Each row below holds a small network's activations on one record, seen along a few directions.
After each row come some of the record's fields: N, E, L, V.
The largest differences between rows may come from other fields.
In the rows, zero is written as 500.
Random noise pushes rows far along 7 fixed directions. That doesn't count. These rows show it; they differ only by the noise:
[443 588 551 566 492 499 566 501 412 482 477 543 533 517 448 595 481 510
 410 595 522 518 508]
[482 611 495 460 510 409 539 556 582 478 313 421 642 520 256 546 596 486
 601 200 471 619 329]
[413 669 662 594 573 290 482 736 660 207 327 476 508 664 396 363 523 666
 545 568 622 515 356]
[487 583 385 341 397 445 470 499 727 569 436 552 637 637 282 376 575 534
 551 430 528 769 268]
[553 575 582 472 411 582 558 361 626 382 527 593 415 550 558 272 548 506
 450 753 507 610 584]
[605 478 577 554 495 431 502 401 531 480 547 584 436 410 411 271 469 665
 464 694 641 632 658]
[618 387 614 591 482 412 558 432 351 372 432 467 505 284 529 433 413 652
 625 458 525 446 700]
[447 534 442 442 455 539 612 507 520 580 328 443 729 516 272 634 554 437
 562 187 418 637 359]
[505 527 663 573 468 556 651 474 431 257 350 436 516 450 605 514 506 479
 579 451 398 399 601]

[466 539 408 554 623 385 465 616 475 748 522 484 532 475 233 602 508 543
 347 427 636 539 442] : (N n2; E e5; L l3; V v1)
[519 412 477 454 462 666 525 415 537 539 579 511 497 514 669 472 503 400
 526 456 404 513 535] : (N n1; E e3; L l3; V v2)
[536 367 595 603 549 565 537 332 279 542 539 497 497 298 357 616 456 508
 526 423 516 550 745] : (N n1; E e2; L l2; V v4)
[421 563 558 566 589 528 472 574 446 467 509 454 436 527 480 668 559 402
 464 461 495 410 486] : (N n2; E e5; L l2; V v1)
[483 416 350 487 439 500 493 441 324 776 601 575 641 435 407 692 401 532
 454 466 517 586 469] : (N n2; E e2; L l1; V v2)
[711 590 584 445 646 402 258 387 598 427 586 433 168 347 440 335 786 328
 652 250 486 477 640] : (N n1; E e3; L l1; V v2)
[647 530 385 395 387 482 438 288 472 699 637 597 411 361 418 439 543 481
 422 605 530 612 554] : (N n2; E e5; L l1; V v1)
[764 275 382 360 376 486 342 226 523 648 750 600 326 287 604 192 468 574
 618 633 550 611 710] : (N n2; E e5; L l1; V v1)
[550 588 773 573 598 736 667 321 580 293 364 393 418 441 312 438 726 284
 543 269 362 609 683] : (N n2; E e3; L l3; V v5)
[554 771 555 574 593 450 521 339 655 600 634 610 399 542 315 335 553 532
 266 793 637 786 475] : (N n1; E e2; L l1; V v4)
[609 543 533 418 401 601 635 321 540 350 386 429 511 417 662 449 550 372
 605 398 303 485 529] : (N n1; E e2; L l1; V v4)
[498 574 448 484 447 495 506 412 354 650 527 558 515 420 301 665 526 454
 388 527 520 567 509] : (N n2; E e5; L l1; V v1)
[552 377 337 309 325 637 602 391 655 582 413 479 705 527 540 396 482 474
 609 355 365 634 390] : (N n1; E e2; L l2; V v4)
[496 602 642 546 489 438 407 465 273 279 531 508 280 430 550 664 567 434
 502 650 494 292 613] : (N n2; E e5; L l2; V v1)
[565 478 463 469 433 596 500 318 573 588 657 571 510 499 559 373 459 511
 516 635 494 698 522] : (N n1; E e2; L l1; V v4)
[615 687 456 456 555 307 376 451 482 557 551 540 306 400 455 477 580 457
 382 574 546 448 497] : (N n1; E e1; L l1; V v4)
[579 545 662 599 670 358 384 595 522 313 502 437 251 431 554 348 600 523
 518 487 569 310 660] : (N n1; E e3; L l3; V v2)
[622 358 555 527 592 610 510 428 633 537 537 496 405 409 488 219 546 505
 492 471 534 552 751] : (N n1; E e3; L l1; V v3)
[563 415 249 335 306 197 202 546 356 572 696 613 473 481 761 572 346 666
 632 664 545 375 308] : (N n1; E e5; L l1; V v3)
[520 548 428 443 398 536 451 399 504 536 660 592 457 554 652 471 481 477
 495 681 487 557 456] : (N n2; E e2; L l1; V v2)
[452 518 568 510 498 546 589 438 510 490 400 552 580 501 186 507 536 509
 436 518 540 683 552] : (N n1; E e1; L l1; V v4)
[628 594 560 433 466 493 522 316 453 369 481 481 359 381 568 486 610 390
 531 502 388 444 595] : (N n1; E e2; L l3; V v4)
[469 258 430 415 401 536 501 571 433 514 394 454 654 454 509 585 423 545
 650 252 441 411 510] : (N n1; E e5; L l3; V v3)
[609 694 555 523 606 373 514 495 683 469 418 400 455 460 382 357 630 496
 541 321 518 579 395] : (N n2; E e2; L l2; V v2)
[393 532 545 607 610 448 425 635 388 528 541 502 428 537 489 675 499 481
 391 549 569 338 527] : (N n1; E e4; L l2; V v5)
[646 626 530 383 398 564 490 267 579 398 534 477 372 446 652 413 646 321
 625 422 330 526 503] : (N n2; E e2; L l1; V v2)
[426 322 474 435 444 562 510 653 520 429 333 418 626 538 455 554 516 465
 678 238 415 417 474] : (N n2; E e5; L l1; V v1)
[435 439 568 598 578 457 471 649 628 461 540 561 490 624 514 303 401 683
 464 719 670 556 506] : (N n2; E e2; L l2; V v2)
[414 431 490 496 502 654 630 592 630 497 386 486 614 613 490 428 480 474
 430 499 465 517 505] : (N n1; E e4; L l1; V v4)
[370 558 443 504 441 561 595 559 475 499 482 514 627 645 617 631 411 490
 405 632 441 475 365] : (N n1; E e2; L l3; V v4)
[485 413 598 564 513 644 657 445 459 507 397 456 588 424 309 543 501 479
 502 362 465 581 603] : (N n2; E e5; L l3; V v1)
[577 397 589 600 529 395 503 481 295 464 444 473 460 272 358 542 465 606
 515 477 576 419 700] : (N n2; E e5; L l1; V v1)
[485 625 459 504 471 483 406 372 397 666 707 671 447 532 394 607 482 478
 349 739 586 677 475] : (N n2; E e2; L l1; V v2)
[485 353 507 480 480 437 388 573 472 463 481 486 520 467 392 504 472 581
 666 383 558 504 509] : (N n2; E e5; L l2; V v1)
[480 672 516 554 623 446 392 526 582 603 649 545 400 582 427 503 558 478
 398 615 598 610 403] : (N n2; E e2; L l2; V v2)
[503 606 419 345 434 328 392 549 532 360 395 437 534 542 532 587 569 454
 693 344 414 471 248] : (N n1; E e2; L l2; V v4)
[599 645 529 515 513 320 401 447 551 429 619 595 301 505 601 296 512 609
 417 826 616 481 522] : (N n1; E e2; L l2; V v2)
[513 486 374 400 467 595 565 457 664 700 487 510 625 545 423 420 539 461
 475 370 462 673 398] : (N n1; E e2; L l3; V v2)
[460 393 356 487 451 541 494 476 447 742 620 560 661 512 490 614 370 532
 493 455 510 619 413] : (N n1; E e2; L l1; V v2)
[454 619 611 587 586 735 709 450 664 521 460 480 512 599 414 413 598 391
 325 538 474 611 569] : (N n2; E e2; L l3; V v2)
[362 694 428 516 572 637 499 485 502 739 644 604 476 668 401 692 597 310
 203 634 515 584 403] : (N n1; E e2; L l2; V v2)

Which values does each new row have?
[304 786 546 524 511 517 523 702 661 340 462 512 445 812 601 563 582 399
 325 745 489 404 249] : (N n2; E e5; L l2; V v1)
[476 525 299 361 421 519 373 457 473 730 633 557 515 540 413 654 552 392
 472 481 482 583 364] : (N n2; E e5; L l1; V v1)
[550 430 335 341 402 564 421 392 459 658 582 503 539 457 604 619 533 365
 626 309 373 513 425] : (N n1; E e2; L l2; V v2)
[460 498 403 388 362 515 478 542 641 476 491 535 569 642 553 440 499 508
 535 572 468 553 322] : (N n2; E e5; L l1; V v1)
[537 669 563 635 681 277 495 559 289 524 387 375 481 313 303 754 553 480
 471 243 518 378 482] : (N n1; E e2; L l2; V v4)
[610 525 524 488 558 567 540 279 555 626 519 482 479 366 271 437 594 430
 496 373 502 723 588] : (N n1; E e2; L l2; V v4)
[519 376 529 491 441 620 582 479 632 395 473 464 582 550 644 337 460 540
 648 458 437 556 519] : (N n2; E e2; L l1; V v2)
[536 378 388 458 351 572 557 400 418 652 588 612 541 436 585 455 372 576
 391 739 526 529 593] : (N n2; E e5; L l1; V v1)
[514 661 469 524 507 358 396 444 363 496 649 548 392 481 610 620 465 493
 467 669 518 459 434] : (N n1; E e2; L l1; V v4)
[504 644 390 416 464 415 366 487 521 645 647 620 412 578 447 493 555 479
 352 702 586 565 408] : (N n2; E e2; L l3; V v2)
[504 457 553 577 615 466 557 551 582 515 429 480 543 476 336 387 482 604
 443 495 601 611 547] : (N n1; E e2; L l3; V v4)
[360 497 654 644 623 803 706 545 500 448 407 413 560 575 538 633 550 297
 435 339 373 430 626] : (N n1; E e2; L l1; V v2)
[613 476 631 524 537 542 543 348 456 327 445 386 420 350 599 488 563 410
 683 304 369 446 629] : (N n1; E e2; L l2; V v4)
[543 564 515 579 543 457 531 476 491 566 553 512 479 458 532 460 454 560
 421 588 557 512 514] : (N n2; E e2; L l2; V v2)
[462 453 501 497 423 571 556 473 406 500 484 541 579 514 558 583 441 492
 504 537 453 498 529] : (N n2; E e2; L l1; V v2)
[413 601 493 498 521 652 642 515 492 549 439 479 539 572 502 644 549 330
 314 511 400 439 489] : (N n1; E e2; L l3; V v4)
[417 643 450 444 488 439 322 582 607 489 651 627 380 724 600 466 520 504
 416 807 593 529 330] : (N n2; E e2; L l2; V v2)
[702 417 463 498 536 365 468 395 570 633 534 509 475 314 362 246 488 667
 539 473 630 641 596] : (N n2; E e2; L l2; V v2)
[407 435 401 518 511 245 472 775 433 478 341 470 701 541 464 605 312 714
 558 449 579 411 309] : (N n1; E e2; L l1; V v4)
[475 460 499 501 424 573 538 489 324 424 514 467 513 474 817 686 420 415
 595 484 348 299 498] : (N n2; E e2; L l2; V v2)
